A small network was shown many inputs. Here are its activations along a few directions, one row for each input.
Each table varies a few parts of the input and shows all the possible inputs, shuffled.
Descriptions start from the smaller parts, as in this example, which fits no table here: one of 6 places along a line, together with either a single point or one of 9 places along a line or (one of 3 separate values, together with one of 5 places around a ring).
Shared parts are said once, and a part with two or three values counts as separate values.

Other details of the inputs vary at random and push rows far along two fixed directions, the same in every table; ignore that.
These rows show it; all are for the same input, with only those details redrawn:
271,304,-140,-55,173,-292,343,520,346,398,-7,-126,-64,61,90
537,103,-16,-279,207,-654,-81,420,648,360,-9,-68,-183,-65,155
-21,-573,-103,-189,411,-551,-884,-538,114,-133,-28,101,-47,460,-88
-67,470,-282,198,152,128,760,560,-32,404,-10,-180,80,239,-7
175,-371,-69,-229,353,-608,-661,-240,303,19,-22,49,-99,289,-8
257,272,-139,-56,180,-290,313,484,336,384,-10,-119,-63,75,79
258,275,-137,-56,182,-293,309,487,335,382,-8,-119,-65,76,80
-413,18,-327,243,287,177,204,-73,-371,80,-22,-69,166,576,-164

Rows:
r1: 183,374,264,-94,-474,65,266,267,170,137,-30,-115,-75,-518,161
r2: -438,72,-21,144,-342,434,158,-264,-467,-174,165,-37,257,127,-118
r3: 104,-407,237,-187,-208,-336,-652,-438,268,-358,-84,-67,-199,-345,-12
r4: 115,434,-432,-88,-134,473,854,298,-215,-131,-24,493,260,-314,95
r5: -199,292,-190,202,232,327,455,139,-328,299,41,-116,257,447,18
r6: -242,-229,-600,184,229,466,478,-241,-353,-192,-163,625,142,69,-200
r7: -206,-400,101,-91,-60,154,-451,-599,-330,-204,212,110,140,437,86
r8: -71,724,-139,-176,60,322,544,523,-239,122,21,-235,251,213,23
r9: -169,-354,129,221,-120,19,-213,-320,9,14,-145,37,-204,-99,-112
r10: -115,-305,-97,-100,-134,-6,-212,-285,-95,-367,140,-112,37,207,-14
r11: -15,321,57,340,-253,440,765,341,-32,425,138,-104,77,-133,64
r12: -575,-3,-297,45,16,369,233,-162,-423,-280,-12,-216,241,422,-42
r13: -103,-261,7,-96,174,14,-252,-236,-9,127,-4,13,48,318,166
r14: 260,445,483,119,-190,99,160,326,46,323,28,-123,-88,-700,91
r15: 532,-85,139,-263,-219,-568,-9,448,652,35,76,-35,-283,-215,150
r16: 127,218,-41,-146,-65,-247,401,597,386,141,-77,-137,-103,-35,146
r17: -465,177,-312,-2,284,352,124,-73,-505,-327,-39,-255,273,532,-224
r18: -607,85,-285,21,116,346,-71,-411,-765,-289,70,-65,453,693,-141
r19: 208,-342,139,-432,-207,-334,-687,-349,147,-248,190,62,-16,71,157
r20: -198,291,-46,358,-343,252,809,456,-52,53,56,-119,24,-84,-156
r21: -97,643,159,321,-458,557,625,449,-250,95,36,-196,1,-450,39
r22: 596,17,462,48,-178,-215,-238,239,564,321,1,-34,-370,-674,228
r23: -296,-255,-247,-148,244,-149,-477,-489,-278,-448,22,-132,221,499,-140
r24: -54,333,161,379,-281,519,727,295,-81,439,-73,-131,-36,-279,94
r25: 89,-281,92,-559,-19,-417,-751,-326,206,-201,36,31,35,126,227
r26: 231,324,196,143,-332,44,241,403,257,-57,-3,-254,-233,-646,52
r27: 423,-45,48,-317,69,-536,-74,389,710,346,-49,-46,-271,-152,275
r28: -576,-80,195,472,-141,720,-136,-535,-747,-214,49,23,125,134,-114
r29: -52,-476,-12,-333,441,-524,-939,-371,75,-430,-120,48,-52,477,-222
r30: 226,-184,149,-435,251,-462,-726,-364,136,-45,113,72,111,297,173
r31: 488,39,398,104,-69,-423,-195,334,523,328,-101,-86,-417,-820,-39
r32: -577,-186,177,627,72,622,-156,-512,-775,-17,-67,-40,104,-4,-307
r33: 472,153,-176,-288,42,95,403,132,174,-14,11,631,115,-390,232
r34: 165,166,46,-45,-331,-73,306,257,298,-48,135,-197,-30,-359,27
r35: 126,-300,332,-47,-47,-379,-823,-372,112,-364,-64,-124,-204,-578,-168
r36: 546,96,-278,-150,124,121,563,270,316,176,-83,600,23,-444,190
r37: -475,236,170,358,-206,510,-2,-210,-701,-162,-20,-127,148,-258,-249
r38: 631,-188,-242,-377,73,-463,74,216,571,-241,-161,618,-162,-516,50
r39: 82,-369,-42,-273,270,-673,-696,-220,211,-276,-50,35,-33,339,-94
r40: -568,-19,105,586,-66,355,74,-127,-599,-254,-145,-101,-1,-126,-447
r41: 469,37,-28,-259,233,-633,-163,316,576,306,-7,-48,-167,0,124
r42: -644,-361,-151,485,-75,428,73,-486,-496,-117,59,46,99,373,-307
r43: 236,315,383,-26,-353,125,295,218,199,303,4,-56,-88,-453,243
r44: -373,-496,141,189,-147,-35,-434,-506,-179,-396,-178,62,-121,59,-253
r45: -35,-383,42,54,-3,115,-239,-336,-117,35,147,52,13,311,87
r46: 144,-631,44,-129,25,-392,-625,-356,262,-78,88,112,-221,182,28
r47: -520,64,-70,28,41,493,193,-232,-518,9,70,-32,304,522,125
r48: 254,-143,213,-530,378,-368,-812,-293,146,-78,51,56,54,299,112
r49: -114,-288,164,374,-87,76,-298,-213,-20,-50,-76,16,-275,-199,-134
r50: -43,511,134,190,-364,477,809,356,-117,327,214,-101,171,-149,125
r51: 397,72,-419,-268,7,-8,437,178,227,-291,-72,435,51,-469,79
r52: -314,120,-142,111,418,423,109,-65,-438,121,-27,-85,224,589,-102
r53: -154,-233,201,310,-164,-25,-306,-133,-54,-320,-102,-2,-235,-192,-201
r54: 193,246,-92,-131,328,-162,163,458,268,299,-78,-122,-101,150,-10
What do these inputs look like to the network? -> one of 6 places around a ring, together with either a single point or one of 8 places along a line
Changing only the place on the ring of 6 turns r27 into r25. The same change can be made to r54. Which row results? -> r8
Changing only the place on the ring of 6 turns r40 into r32. The same change can be made to r29. Which row results? -> r52
Which other rows does r26 become when the place on the line of 8 takes its other values? List them by row number. -> r3, r10, r12, r17, r23, r34, r35
Which other rows does r10 become when the place on the ring of 6 takes its other values? List them by row number. -> r7, r15, r19, r45, r46
List by row number the other rows that have the place on the ring of 6 in common with r30. -> r7, r14, r28, r33, r43, r47, r48, r50
